Each row below holds a small network's activations on one input, seen along a few directions.
In each table, some parts of the input vary, and every possible input appears once, in random order.
Descriptions start from the smaller parts, as in this example, which fits no table here: one of 6 places along a line, together with either a single point or one of 9 places around a ring or (one of 3 separate values, together with one of 8 places around a ring).
Shared parts are said once, and a part with two or three values counts as separate values.

Rows:
x1: [ 17  24 -34   9  -1  21 -16   0  31   7   7  18]
x2: [-38 -11  -1   3  -5  -8  10  -6 -13  -5  -4  -9]
x3: [ 55  28  15  11   5  -8 -16  24  34  -2  18   9]
x4: [-34 -13  -4   1 -10 -11   5  -6 -13  -9  -9  -7]
x5: [-31 -15  -4   4  -7  -4  13  -5 -22  12  -1  -2]
x6: [-27 -23  -7   1 -14  -6  10 -11 -18  -2   0  -8]
x7: [ 23  12  17 -28   9  27   6  20 -23 -28  -2 -22]
x8: [ 23 -33  -7  -5  49  -6  -7 -16  13   5  14  18]
x9: [  4  -8  10 -30 -13  43  22  24  13  -1 -21   1]
x10: [-23 -16  -5   0 -13  -9   6  -4 -26   4 -11   3]
x11: [-30  -9  -3   2  -8 -11   5  -2 -21   2 -14   1]
x12: [-35 -18  -4   3  -7  -5  13  -9 -14   0   3 -10]
x13: [ 40  24  -9   7   2  10 -16  20  42  11   8   8]
x14: [ 32  33  39  17   4  -4 -21   1  11 -18  12  11]
x15: [-23 -20  -7   2 -13  -6  10  -7 -26   9  -3  -1]
x16: [-27 -20  -6  -1 -15  -9   6  -8 -17  -9  -7  -6]
x17: [ 48  32  32   8   5 -14 -14  14  20 -15  19  10]
x18: [ 26  22 -25  10   0  17 -17   7  38   9   8  14]
x19: [ 33  18   1 -17  35  -9 -11 -34  12  21  -8 -28]
x20: [-34  -7   0   4  -4  -7  10  -2 -21   7  -8   0]
Question: What is each input in this table made of?
Answer: either one of 4 separate values or one of 6 places along a line or (one of 2 separate values, together with one of 5 places around a ring)

Rows:
x21: [-48 -30 -12  16  14 -39  -7 -30 -10  22 -12 -14]
x22: [-50 -20  34 -15 -27  25  26   5 -52 -42  -9 -27]
x23: [ 44  17  33   7   9 -22 -12  28  26 -19  34  20]
x24: [ 39  -6 -13 -25  44  13   2   1  32   0  17   2]
x25: [-41 -25  24 -20 -26  11  23   6 -50 -24 -21 -20]
x26: [ 36  37 -12   1   6  23 -20   4  26  10 -11  -2]
x27: [-44 -14 -36  28   3 -37 -12 -47 -37   3  14  -3]
x28: [ 33   8   6 -13  37  12 -14  -3  26  -1  14  25]
x29: [ 39  25 -29 -21   7  24  -8   3  36  11  -4 -19]
x30: [-36 -32   0  -9 -11 -25  29 -35 -22  13 -23  -9]
x31: [ 35  19  25  10  27   1 -11  10  24 -10  18  30]
x32: [-59 -46 -56  16 -39  16  20  16   5  17  -6  37]
x33: [ 39  47   7  25  -3  12 -17  16  23   1  -7   4]
x34: [-39 -23  11 -21 -10  -3  26  -2 -50  25 -13 -19]
x35: [ 52  42  17  19 -28 -11 -24  30  23  -6   8  -6]
Question: What is each input in this table made of?
Answer: either a single point or one of 6 places along a line or (one of 2 separate values, together with one of 4 places along a line)

Rows:
x36: [ -5  -5  -6  -9  -4   1   7   0  -9   5  -4 -10]
x37: [ -9  -4  -3  -7  -4  -2   5  -1  -5   2  -3 -10]
x38: [-12  -2  -3   2  -1   4   2  -5  -4  -5  -1  -3]
x39: [-10  -2   4  -5  -3   2   6  -2  -3   2 -11  -3]
x40: [-10  -7  -2  -1  -6  -5   2  -3  -1   0  -2  -7]
x41: [-10  -8   3   4  -4  -5   3  -4  -2   4  -3   6]
x42: [ 27  21  45  -2   7 -10  -5   9 -13 -23   7 -10]
x43: [-10  -9  -5   3  -5  -9   4  -2  -3   1   4  -2]
x44: [ 39  13   8 -12   2  29  -1  30  26 -11   4   8]
x45: [-10 -12  -7   6  -3 -11   2   0  -5   3   6   3]
x46: [ 33  38  -9  18  -8   5 -19  15  37   7   9  13]
x47: [-11 -10  -1   8  -1  -8   3   0  -4   6   1  10]
x48: [ -6  -1  -6  -8   0  10   3  -3 -12  -2  -7  -5]
x49: [-11  -5  -4   5  -2   0  -1  -6  -6  -5   2   4]
x50: [-6 -3  1 -8 -2  5  8  0 -8  8 -9 -3]
x51: [-11  -5   5   0  -4  -1   3  -4   0   3  -8   0]
x52: [-11  -7  -8   8   1  -3  -3  -3  -8  -4   4   8]
x53: [ 42   9  -8   4  37 -10 -20 -18  30  15  13   5]
x54: [-11   0  -3  -5   0   7   2  -4  -7  -4  -4  -5]
Question: What is each input in this table made of?
Answer: either one of 4 separate values or (one of 3 separate values, together with one of 5 places along a line)
Question: Which of the alternatives is x52?
Answer: one of 3 separate values, together with one of 5 places along a line

Rows:
x55: [-13   2  11   0 -11   1   6  10 -19 -19   4  -5]
x56: [-12   1  16   6   2 -22   4  -4 -14  -3  10 -10]
x57: [-20   6 -20   9 -13   0  -1  -6   1  11  -1  -1]
x58: [ -7 -13 -25  -6  -4   2   1  -9   3  11 -17   0]
x59: [ 62  26   5  -5  20  11 -17  15  33   3  10   8]
x60: [ -4 -10   8 -14  -1  10   9   4 -19 -16  -3 -11]
x61: [-14  -6  -6  16   2 -14  -7 -16  -6   7  -1  11]
x62: [  3 -19  12  -9   8 -17   4 -10 -13  -1  -3 -10]
x63: [-10 -14  -2 -12 -10  15  12   8  -1   3 -18   3]
x64: [-11 -12 -10   0  19  -3   0 -19  -3   7   6   0]
x65: [ 51  34   9  12   6   4 -22  15  40  -7  15  12]
x66: [-23   6   2   3 -18  12  10  12  -3   3  -3   3]
Question: What is each input in this table made of?
Answer: one of 2 separate values, together with either a single point or one of 5 places around a ring
Question: Changing only the choice among 2 separate values turns x60 into x55. The same change can be made to x62. Which row results?
Answer: x56
Question: Which other rows does x61 become when the choice among 2 separate values takes its other values? List them by row number.
Answer: x64

Rows:
x67: [ 38  13  11  19  22 -20 -23  -4  26   0  24  17]
x68: [-13 -24  -7  -5  15  -2   5 -18 -13  15 -12  -2]
x69: [ 33  26   5   0  23  -6 -17  -7  17   2  15  -1]
x70: [ 14   9  51 -19   1   2  12  15 -26 -29   1 -19]
x71: [-37 -16 -19   8 -19  10   9  -3 -14  -1  -4   0]
x72: [-47 -22   1   6  -4 -28   7 -22 -27   1  -2  -6]
x73: [-36 -23  -9   2   7 -14   7 -19 -28  -4   0  -6]
x74: [ 35  28  -4  26  -3   7 -17  17  36   9  11  21]
x75: [ 33  36 -13  -1  -2  11 -15   9  29  -3  -2   7]
x76: [ 14  -2 -20  -9  -1  16   2  11  22  10  -5  -1]
x77: [ 16  -9  -4 -10  22  -3  -1 -11   9  10   2 -10]
x78: [-45 -10  -8  12 -32  -9  12  -3 -17   5  -7   1]
x79: [-14 -17 -23  -7  -8  18   9   0  -1  13 -14  11]
x80: [ 11  12  38 -21 -22  20  10  36 -14 -30  -6 -11]
Question: What is each input in this table made of?
Answer: one of 2 separate values, together with either a single point or one of 6 places along a line
Question: Changing only the choice among 2 separate values turns x68 into x79. The same change can be made to x70. Which row results?
Answer: x80
Question: Which other rows does x76 become when the choice among 2 separate values takes its other values? List them by row number.
Answer: x77
